Each row below holds a small network's activations on one record, seen along a few directions.
After each row come some of the record's fields: V, T, B, U, N, K, P.
Not every record has every field; a missing one is left out.
Other fields move the rows too, some of them a lot.
Random noise pushes rows far along 3 fixed directions. That doesn't count. These rows show it; they differ only by the noise:
[  75 -137  102  -71  -14  -25   22   15  200  -69  -53  119   55    8
  -22  191    9 -121  152   44   13  -55]
[ -75  -41 -227  -33 -246 -230  366  287 -104  123  -40  -41  -87   59
    4  453  -71   37 -103 -334 -133 -134]
[  -5  178 -194  -87 -475   13  705  673 -149  594   32  -71 -127   71
  182  506   -8  180  -47 -225 -195   -1]
[ -40   73  -72 -174 -172  178  251  325  -42  236  -38   47  -63   49
  144  253  -36   78  110   52 -239   74]
[ 119  144  206 -246 -134  508  195  361  163  389   -3  154   21   17
  244   75   64   50  351  427 -175  229]

[ 545   43  146 -144 -168  257   46  209  157  311  -92  -53   52 -114
  192  -65  170 -132  378  402   77   -3] : V: v2 / T: t1 / B: b1 / U: u2 / N: n2 / K: k4 / P: p8
[-278  200 -229   39  165    7  -76  105 -163   79 -159  -49   45  233
   29  364 -233   51  -54 -262 -302  -35] : V: v1 / T: t1 / B: b2 / U: u2 / N: n1 / K: k5 / P: p3
[-196   44   76   19  -10   37  291  110  186  256   80    6  105  -33
   24  134  279  165   52 -211  192   41] : V: v1 / T: t1 / B: b2 / U: u1 / N: n1 / K: k1 / P: p4
[ 303   74  -92   -7 -457   64  702  466  -31  704    3 -238 -118   15
  272  423  202   92   19   43  -21  -16] : V: v1 / T: t1 / B: b1 / U: u3 / N: n1 / K: k3 / P: p5
[ -16  116    9  -53 -141  -87  347  252 -105 -183  366  -12  -95 -129
 -327 -397  -64  133 -226 -165  104 -127] : V: v2 / T: t1 / B: b2 / U: u1
[ 299 -202  444   62 -118 -323  -67 -104  421 -140  184   39  169  -79
 -204 -168  125 -271  114  -23  532 -285] : V: v2 / T: t1 / B: b1 / U: u4
[-114 -114 -428  -23 -200 -210  283  154 -579  -94 -152 -113 -170  -71
  115  163 -294  128 -104 -233  -94  -15] : V: v2 / T: t1 / B: b1 / U: u2 / N: n1 / K: k2 / P: p9
[ 578 -156  449   18 -232  178  -40  102  489  289  172  152  -89   82
   87   51   48 -403  195  222  129  107] : V: v1 / T: t1 / B: b2 / U: u3
[ 150 -222  -78 -142 -123  312 -128  -73  -47 -160  -64   48   15 -372
  179 -213  -20   16   56  487   21   90] : V: v2 / T: t1 / B: b1 / U: u3 / N: n2 / K: k1 / P: p4
[ 106 -276 -141  211 -259 -221  213 -188  -69  -48 -192  -91   65 -154
  210   89  208  -57   -6  -16  393 -252] : V: v2 / T: t1 / B: b1 / U: u3 / N: n1 / K: k1 / P: p2
[ 366  -97  436   45 -104  135  346  132  348  377  266   25  239   -9
   36 -164  322  -77  197  340  534  -95] : T: t1 / B: b2 / U: u3 / N: n1 / K: k3 / P: p5
[ 152 -244    5  104   85 -185 -175 -280  207   75 -182 -106  100   91
  180  271  245 -103  210  -44  143 -176] : V: v1 / T: t1 / B: b1 / U: u3 / N: n1 / K: k3 / P: p5
[ 117 -174  -24  -32  -60  205 -147   13  168 -121  -44  159  121   58
   81   -3 -121 -175  124  256 -119  168] : V: v1 / T: t2 / B: b2 / U: u2 / N: n2 / K: k5 / P: p7
[-518   50 -331 -221   22  -29   49   49 -261 -177  -72  -18  -17   49
   47  129 -109  160 -121 -205 -297   39] : V: v1 / T: t1 / B: b2 / U: u2 / N: n1 / K: k5 / P: p7
[-299  -30 -152   59   94 -330  108   46 -117  -64    0 -138  -53    4
 -176  -17 -118    3 -164 -460  102    7] : V: v2 / T: t2 / B: b1 / U: u2 / N: n1 / K: k2 / P: p9
[ 479 -107  288  -25   47  188  -30  149   36  118  193  147  -83 -182
   63 -348 -114 -254   90  345  -70   -9] : V: v2 / T: t1 / B: b1 / U: u3 / N: n1 / K: k4 / P: p6
[ -92  -25  -18   65   35  -18  -64 -118   -4  164  -87   15  -39  211
   53  311  -59 -247  -63 -133 -395   41] : V: v1 / T: t2 / B: b1 / U: u4 / N: n1 / K: k1 / P: p2
[ 160   64  331  106  -88 -147   58   26  148  104  198   49  -52  -32
 -137   -6 -120  -60  -12  -84   -7 -172] : V: v2 / T: t1 / B: b1 / U: u3
[ 566 -167   81   49 -244  162  104   12 -204 -150  -10   82   73 -184
  103  -17   62 -310  202  384   45   96] : V: v2 / T: t2 / B: b2 / U: u2 / K: k1 / P: p2
[ -11 -246 -348  246 -419 -408  257  -37 -221   -2 -194 -329  -30   53
   55  432   92  116 -164 -473  145  -94] : V: v2 / T: t1 / B: b2 / U: u1
[ 115    8 -243   39 -436 -141  582  378 -174  400  -22 -292   45   19
  339  300  282  -34  -32 -133  297 -125] : V: v1 / T: t2 / B: b1 / U: u4 / K: k1 / P: p2
[  70  -71   45   63 -254 -423  527  128   31 -158  241    5  -67  -86
 -246   31  130   70 -258 -364  354 -219] : V: v1 / T: t1 / B: b2 / U: u1
[-203  115  171  -23  168  -12 -218 -131  121 -194  -11   60   67  -81
  -49 -185  202  297   -6 -154  147  -70] : V: v1 / T: t1 / B: b1 / U: u1
[-479   71 -411  144  267 -198 -253 -141 -163 -245 -273 -122 -163  200
   -4  248 -192  -34  -55 -354 -334 -160] : V: v1 / T: t1 / B: b2 / U: u3 / N: n1 / K: k5 / P: p3
[ 124 -156  -85  -79 -108  -75    0 -154  -24 -284  -41  -55  -77  -46
  -25 -108   65  -10  182  100  -69   97] : V: v2 / T: t2 / B: b1 / U: u1
[ -78 -249   35  263  384 -405 -429 -304  206 -336 -110    1  124  147
 -217  103 -129  -87  102 -279  -38 -115] : V: v2 / T: t2 / B: b2 / U: u1 / N: n1 / K: k2 / P: p9
[ 240   58  200  -47  -60    9  354  251  259  273  246  108  122  -39
   95  -19  -45 -131   49   25  112  -46] : V: v1 / T: t1 / B: b2 / U: u1 / N: n1 / K: k5 / P: p7
[  88 -192   48   30 -157  -86  203 -112  184  171 -103 -118  151  -91
  168  -71  389   82  235  189  493 -176] : V: v2 / T: t1 / B: b1 / U: u3 / N: n1 / K: k3 / P: p5
[   0   59   -1  -46 -155 -117   93   73  -96  132   67 -100   29   73
  118   12  -31  117  -19   31  129  -74] : V: v2 / T: t1 / B: b1 / U: u4
[-104  145 -151  128  -71 -146  323  247   40  365  121 -130  -90   70
   46  391  -14  166   57 -185    8  -77] : V: v1 / T: t1 / B: b2 / U: u3 / N: n1 / K: k3 / P: p1
[-141   38 -132   70  125  -45 -219   30  175   -1   30  -19 -107   94
  -52  184  -37   73  193  -42  -74  -85] : V: v1 / T: t1 / B: b2 / U: u3 / N: n2 / K: k4 / P: p6
[  66  166  280   60   89 -215 -180  -38  113   23  164  168  -77   96
 -371   71 -274 -231  -75 -224 -208   -6] : V: v2 / T: t2 / B: b1 / U: u4
[ 113  -89 -304   -4   63  113   58  -20 -321  -78 -117 -102 -141  164
   94 -130 -163 -119  -26  104 -332   66] : T: t2 / B: b2 / U: u1 / N: n1 / K: k4 / P: p8
[  49   23  120   57  -71  -18  130  154   37  -20  219  -70   26   63
   47  -21   31   85 -136  -67    0  -54] : V: v1 / T: t1 / B: b2 / U: u1
[-583   55 -345 -122  127 -178 -311 -314 -283 -136 -102 -167   14  164
  131  116  -11  253 -101 -207  -71   73] : V: v2 / T: t2 / B: b1 / U: u4
[ 446 -240  364  151 -148 -339  120 -220  254 -291  128   25  102 -213
 -189  -66  152 -378  103  -37  607  -55] : V: v2 / T: t2 / B: b1 / U: u2
[ 385  106  125 -150 -170  514   83  324 -151  255  199  132  -35  123
  194  -86 -241 -295  167  339 -556  202] : V: v2 / T: t2 / B: b2 / U: u2 / K: k1 / P: p2
[-347   10  301  -50  250 -280 -313 -316  457 -147  -94   61  163  118
 -296  155  244   68  -14 -132  566 -107] : V: v1 / T: t1 / B: b2 / U: u4
[-471  280 -196 -172  151   10 -171  -50 -178  131 -103 -163  -69  102
   61  -22  -97  256 -199  -61 -221  234] : V: v2 / T: t2 / B: b1 / U: u4
[-347   59  227   68  250 -103 -555 -276  297 -132  -74  119  238  251
 -134  -53  218   41  332   23   32   10] : V: v2 / T: t2 / B: b2 / U: u4

Here are new rows. What are their fields?
[ 391  -16  171    3   20  124   13 -124   82 -244   82  248   34 -198
   17 -148  135 -223  126  137  183  -69] : V: v1 / T: t1 / B: b2 / U: u1 / K: k1 / P: p2
[ -17  -11 -248 -314   90  384 -123 -194 -427 -539  -19  222  -97 -156
  160 -456  -51    5   42  368 -282  117] : V: v1 / T: t1 / B: b2 / U: u1 / K: k1 / P: p2
[ -17   87 -125 -112  163  -18  -28  124 -180  -56   99  -55  -65  -14
  -76  -23 -399  -95  -27 -234 -333  105] : V: v2 / T: t2 / B: b1 / U: u2 / N: n1 / K: k2 / P: p9
[-505  384 -267 -131  -51   -2  339  379 -608  236  201 -255 -197   -1
  -34  -25  -46  451 -498 -588 -444  129] : V: v2 / T: t2 / B: b1 / U: u1
[ -97   18  118 -149 -152  131 -120  -10   75  198 -263 -110   60  -11
  183  121  208  219  280  366  224  102] : V: v2 / T: t1 / B: b1 / U: u4
[ 380 -200  276  349   73 -478 -163 -114  387 -180  124   75   32  237
 -280  254 -165 -451  -28 -183  -11 -150] : V: v1 / T: t2 / B: b2 / U: u4
[-216  -60 -160  125  204  115 -374  -19 -119   17  -83   87 -219  220
   18  181  -79  -25   89  -22 -435  107] : V: v1 / T: t2 / B: b2 / U: u3 / N: n1 / K: k4 / P: p6
[ 336  -92 -124   75 -313 -268  157   90  -64    2  -15   10  -88   10
  178  214  -42 -120   -3 -326  193 -100] : V: v1 / T: t1 / B: b1 / U: u2
[ -15 -159 -133  119 -107 -289  152   56   50   82 -203 -220   36   -6
  109  358   56  -76  154 -240  164   30] : V: v2 / T: t2 / B: b1 / U: u2 / N: n1 / K: k2 / P: p9
[ 489  142  390  222 -179   58  283  506  581  410  170  -22  223  -72
   -4   98  113 -301   87  -21  271 -126] : V: v1 / T: t1 / B: b2 / U: u2 / N: n2 / K: k5 / P: p3
[-177 -108 -365 -137   86  111 -194 -137 -172 -395 -220   91 -127   35
  142   84 -369  -80   30  110 -367   60] : V: v1 / T: t1 / B: b2 / U: u2 / N: n1 / K: k5 / P: p7
[ 120  186 -379 -287 -306  416  130  343 -548   42  -17  -70 -189 -152
  397 -198 -230   47   42  229 -626   73] : V: v2 / T: t1 / B: b1 / U: u2 / K: k1 / P: p2
[ 129    8 -365 -194 -333  377  186   90 -405  136 -243  -56 -197  -60
  559  157  143  113  284  501 -208  193] : V: v1 / T: t1 / B: b1 / U: u3 / K: k1 / P: p2
[ -39   85  191 -100  165   34 -184  111  -35  -12  292  130   -6  108
 -256 -255 -150   39 -198 -154 -258   41] : V: v2 / T: t2 / B: b2 / U: u1
[-326   63 -127 -233  163  419 -197   24 -157 -157 -244   44  -94   30
  206  -16 -178   23   87  281 -600  270] : V: v1 / T: t1 / B: b2 / U: u2 / N: n1 / K: k5 / P: p7
[ -62  107 -330   19 -132 -221  245  338 -140  220  164 -151 -256   13
  -23  378 -182  118 -198 -268 -241  -93] : V: v1 / T: t1 / B: b2 / U: u3 / N: n2 / K: k4 / P: p6
[ 159   22 -112   12 -270  -78  310  237  -57  145  -29   65 -100  -52
 -109   95 -364 -200  -63 -189 -380   29] : V: v2 / T: t2 / B: b1 / U: u2 / N: n1 / K: k5 / P: p7
[  87 -127  400 -243  266   23 -399 -337  231 -439   73  262  -58  -69
 -202 -273   33 -125   63   66   61  -60] : V: v1 / T: t1 / B: b1 / U: u1
[ -73  129  -28 -229 -259   96  297  212 -319  207  -40  -70  -85  -90
   98  -79   73  424  -56  -74   -1  -15] : V: v2 / T: t1 / B: b1 / U: u1
[-455 -202 -453   -8  -25 -301 -254 -272 -398 -460 -231 -296   -9    1
   52   62   72  256 -149 -152  127 -140] : V: v2 / T: t1 / B: b1 / U: u4
